A small network was shown many inputs. Here are its activations along a few directions, one row for each input.
In each table, some parts of the input vary, and every possible input appears once, in random order.
A made-up example of a description, with smaller parts first: one of 2 separate values, together with either a single point or one of 9 places along a line or (one of 5 places around a ring, together with one of 6 places along a line).
Shared parts are said once, and a part with two or three values counts as separate values.

Other details of the inputs vary at random and push rows far along two fixed directions, the same in every table; ignore that.

Rows:
row 1: [-3 -7  3 -2 -5 -2  1 -3  0  2  0  1  7  3 -3]
row 2: [  1  15  -9  -3   6 -11  19  20   6   9 -17   6 -22  -5  14]
row 3: [ -2  19  -9   2   6  29   0 -23  -7  11 -19   5  -5 -18   5]
row 4: [  5 -22  17  13  -2 -19 -27   2   7 -44  50 -11  27  17 -13]
row 5: [ -5  18 -10   2   8  19  13  -4  -8  22 -22   5 -13 -18   9]
row 6: [-3 -5  2 -3 -2  3 -1  1  2  4  3 -1  1  3 -6]
row 7: [  9   3   7 -11   7 -46  17  38  -2   3  15  -2 -15   0  21]
row 8: [  4  -9   7 -15  -5 -55  17  40   4  10  12  -3  -4  10  11]
row 9: [ 13  -5  10   9   6  -1 -29 -17   3 -38  31  -6   8   2  -6]
row 10: [ -5   0   0  -7  -5  -9  15   7  -4  17 -11   2  -2   1   4]
row 11: [ 15   7   3 -12   7 -43   9  29  -2   4  -5  -4 -15   3  17]
row 12: [ -1 -20  11  21  -1  10 -34 -16   5 -39  37  -9  27   9 -21]
row 13: [  1 -13  10  -8  -3 -33   1  27   2  -6  20  -6   1  13   1]
row 14: [-6 -4  0 -2 -2  4  0  2 -2  5 -1 -3  0  4 -3]
row 15: [ -8   7 -10 -10  -5  14  17  -7  -4  32 -33   5  -5  -8   1]
row 16: [ -8   2  -7  -3  -3  34   0 -25  -1  15 -22   2   0  -4  -9]
row 17: [ -5  18 -15  13   6  31   3 -12   6   3 -23   8 -10 -15   1]
row 18: [ -6 -10   2  17   0  38 -27 -33   2 -24  17  -4  18   6 -21]
row 19: [ 10  -5  11  11   8   7 -30 -20   3 -40  38  -5  13   1  -6]
row 20: [-11   3  -5   2  -3  35   2 -24  -5  14 -19   4  -1  -3  -8]
row 21: [  1  -8   7 -17  -5 -33  17  24   0  10   2   0  -5   9  10]
row 22: [  1  17  -8   0   4  19   0 -21  -6  10 -21   4  -9 -15   4]
row 23: [ 12   5   2   5   8 -13 -12   2   0 -12   1  -5   0  -2   3]
row 24: [-1 -5  2 -4 -2  4 -2 -4  3  1  3 -2  3  4 -7]
row 25: [-7 -3 -3 -4 -3 -8  7 11 -1 12 -5 -1  0  1  0]
row 26: [  0  -1   1 -12  -4 -19  15  15   0  17  -7  -1  -3   2   4]
row 27: [ -3   4 -13  12  -7  43   2 -16  -2   6 -20  13   0  -3  -4]
row 28: [ 4 -1 -6  9 -9  5  6  8  1 -2 -5  9  5  2  3]
Each input here is: one of 2 separate values, together with either a single point or one of 5 places along a line or one of 8 places around a ring.
- Changing only the choice among 2 separate values turns row 6 into row 8. The same change can be made to row 11. Which row results? => row 23
- Change only the place on the ring of 8 in row 13. List by row number the other rows that result. => row 6, row 14, row 16, row 18, row 20, row 21, row 24

Rows:
row 29: [ 15   2   2   7   3 -36   0  28   8 -22  14   1  -3   3  14]
row 30: [-14  -8  -1  -7  -9  -1  22  17  -2  22  -2   3   1   5   1]
row 31: [ -2  -7  14  -5   7   0 -17 -18  -7 -13  32 -12   8  -2  -5]
row 32: [ -5  21 -11  -7   7  -9  33  24  -3  27 -22   8 -27 -15  26]
row 33: [  3   2   1   1   4  12 -24 -31  -2  -8  -6  -8   8  -5 -12]
row 34: [ -6  -6  -8  -1 -13  10   6  -2   3  14 -25   4   4   6  -8]
row 35: [-15 -11  -6  13 -12  38  -9 -23   1   0  -4   2  17   2 -19]
row 36: [ 17   2   5   2   3 -40   5  34   7 -20  22   3  -9   6  17]
row 37: [ -3   4   5 -12   4   6  -3 -18 -10  11   1  -6  -4  -7  -1]
row 38: [  1   4   0   4   8  44 -27 -51  -5  -6 -10  -5  10  -8 -18]
row 39: [ -8 -10   2 -14 -11 -35  29  40   3  21  -1   2  -5  12   8]
row 40: [ -9  24 -11 -22   3  14  23 -10 -15  51 -47   3 -23 -15   8]
row 41: [  6   7  -2  17   8  15  -9  -2   6 -22  14   5  -4  -4   0]
row 42: [ -4 -15  -1   8 -11  14  -7  -4   6  -8   3   2  16  14 -17]
row 43: [ 24  -7   8  16   5 -32 -22  16  12 -48  33  -3  11   9   5]
- What do these inputs look like to the network? => one of 3 separate values, together with one of 5 places along a line
- A walk changes only the place on the line of 5. It starts at row 34 and steps to row 42. List the rest of the walk in order. => row 35, row 39, row 30
- Change only the choice among 3 separate values in row 29. List by row number the other rows that result. => row 38, row 42
